A small network was shown many inputs. Here are its activations along a few directions, one row for each input.
In each table, some parts of the input vary, and every possible input appears once, in random order.
Descriptions start from the smaller parts, as in this example, which fits no table here: values(3) and (point or line(9) or (line(4) and ring(5))).
Shared parts are said once, and a part with two or three values counts as separate values.

Other details of the inputs shift rows strongly along two fixed directions, in all tables alike. That doesn't count.

Table:
r1: [ 11 -18  53 -28 -48 -23  33  -5  -8   1 -18  80 -34  69]
r2: [ -6  23 -10   9  -3  32 -48  31  -5 -32  -9  46  22  10]
r3: [-23 -17 -22  19  39 -18  11  -3  23  33  58 -91  29 -78]
r4: [ 37 -21  44 -25   4 -32  71 -45  -6  30  -8 -19 -56  17]
r5: [  -5  -10  -30   20   38  -31   19  -14   12   24   36 -106   14  -62]
r6: [ -9  18 -14  -5 -20  39 -53  22  -1 -22 -14  41  12   2]
r7: [ 11 -22  56 -29 -47 -27  38  -8  -7   2 -18  80 -38  71]
r8: [-24  12 -19   3 -15  10 -24  34  -2  -8 -15  49  31  24]
r9: [-12   8 -13  18  20  13 -22  15   3 -17  24  -4  24 -17]
r10: [-26  13 -19  11 -17  18 -27  30  -1 -12 -13  42  39  24]
r11: [  4  27 -29   0 -16  29 -46  13 -12 -30 -31  19   3  12]
r12: [-12   3 -17   9  -1  21 -26  12  10  -8  19 -10  14 -28]
r13: [  5  20 -28   7  20  22   2  -3  -6  -4 -11 -20   1  -6]
r14: [ -2  37 -38  -2   8  37 -36  23 -10  -7 -56  26  13  10]
r15: [  5  38 -37   3   3  47 -30  17 -12 -23 -42  24   7  14]
r16: [-24 -19 -12  23  31 -31  51 -12  17  22  82 -83  36 -39]
r17: [ 30 -13  31 -24   9 -22  60 -40  -7  26  -9 -21 -44  13]
r18: [-15  -1  -9   7  -1  14 -29  10  10   5   3  -9  20 -25]
r19: [ -1  33 -31   3   6  40 -34  16 -10  -9 -54  19  15  13]
r20: [-11  17 -16   0 -21  38 -53  23   0 -24 -14  44   9   3]
r21: [ -1 -31  38  -8 -12 -42  59 -20   5  18  31   4 -19  23]
r22: [   0   -9  -29   26   32  -21   23  -20   11    9   49 -106    8  -57]
r23: [ -8   9  -7  10  18  13 -21  13   1 -15  21  -1  24 -13]
r24: [-16   7 -11  19  22  11 -28  18   5  -7   9  -7  37 -21]
r25: [ 41 -15  54 -38 -50 -24  17 -26 -18  -4 -53  61 -72  60]
r26: [ 30 -32  40 -17 -11 -47  51 -44  -3  17   3 -25 -57  10]
r27: [-12   7 -18  10  -1  22 -29  13   8  -8  20 -11  18 -28]
r28: [ 15 -38  59 -22   8 -51  46 -23   3  31   8   5 -32   5]
r29: [ 19 -33  57 -14   3 -38  46 -25   3  14  22   3 -35   9]
r30: [ -1   6 -22  11   3   2 -21   0  -1  -3 -16 -29   9 -14]
Description of these inputs: line(5) and (values(2) or line(4)).
- The inputs of r27 and r4 match in every part but the line(5) part. If r12 is changed in the same way as r27 into r4, which row does it become? => r15
- Change only the line(4) part in r9. List by row number the other rows that result. => r2, r23, r29
- Change only the line(5) part in r14. List by row number the other rows that result. => r3, r5, r8, r28
- Change only the values(2) part in r18. List by row number the other rows that result. => r3

Table:
r31: [ 37 -42  74 -30   1 -44  55 -41   2  26  10   2 -70   5]
r32: [-14   4 -34  32  66  -5  33   0  13  19  54 -85  34 -58]
r33: [ -6  43 -50  25 -12  53 -34  20 -13 -55   3  14  27  21]
r34: [  7  28  -9 -23 -15  21 -23  16 -19 -13 -53  59  -1  44]
r35: [ -7 -26  20   0   6 -49  48  -8   5  19  36 -14  -2   6]
r36: [ -5  29 -38  14 -12  38 -52  19  -6 -20 -51  16  15   6]
r37: [  9 -12  51 -23 -53 -10 -17   9 -12 -16 -49 107 -23  71]
r38: [ -2 -13   5  22  47 -11  28 -15  12  20  36 -66  14 -43]
r39: [-33   2 -36  22  29   3  18  10  17  18  51 -55  46 -40]
r40: [-13 -20   2   7  10 -11  15  -9  19  20  58 -51   8 -48]
r41: [ 20 -21  14 -12   3 -41  64 -32   0  33  -8 -37 -40   4]
r42: [ 10 -13  20  -8  15 -21  24 -26   0  21   5 -40  -5 -11]
r43: [ -7  12   1  -6 -40  18 -60  34  -6 -38 -23  82   4  29]
r44: [ 24 -48  94 -44 -46 -40  57 -37   0  34 -23  61 -60  56]
r45: [-20  43 -88  34  13  56 -82  36   1 -34  -9 -33  41 -49]
r46: [  1  34 -28 -10 -14  44 -73  25 -13 -34 -37  41  11   5]
- What do these inputs look like to the network? => point or (values(3) and line(5))
- Change only the values(3) part in r34. List by row number the other rows that result. => r42, r46
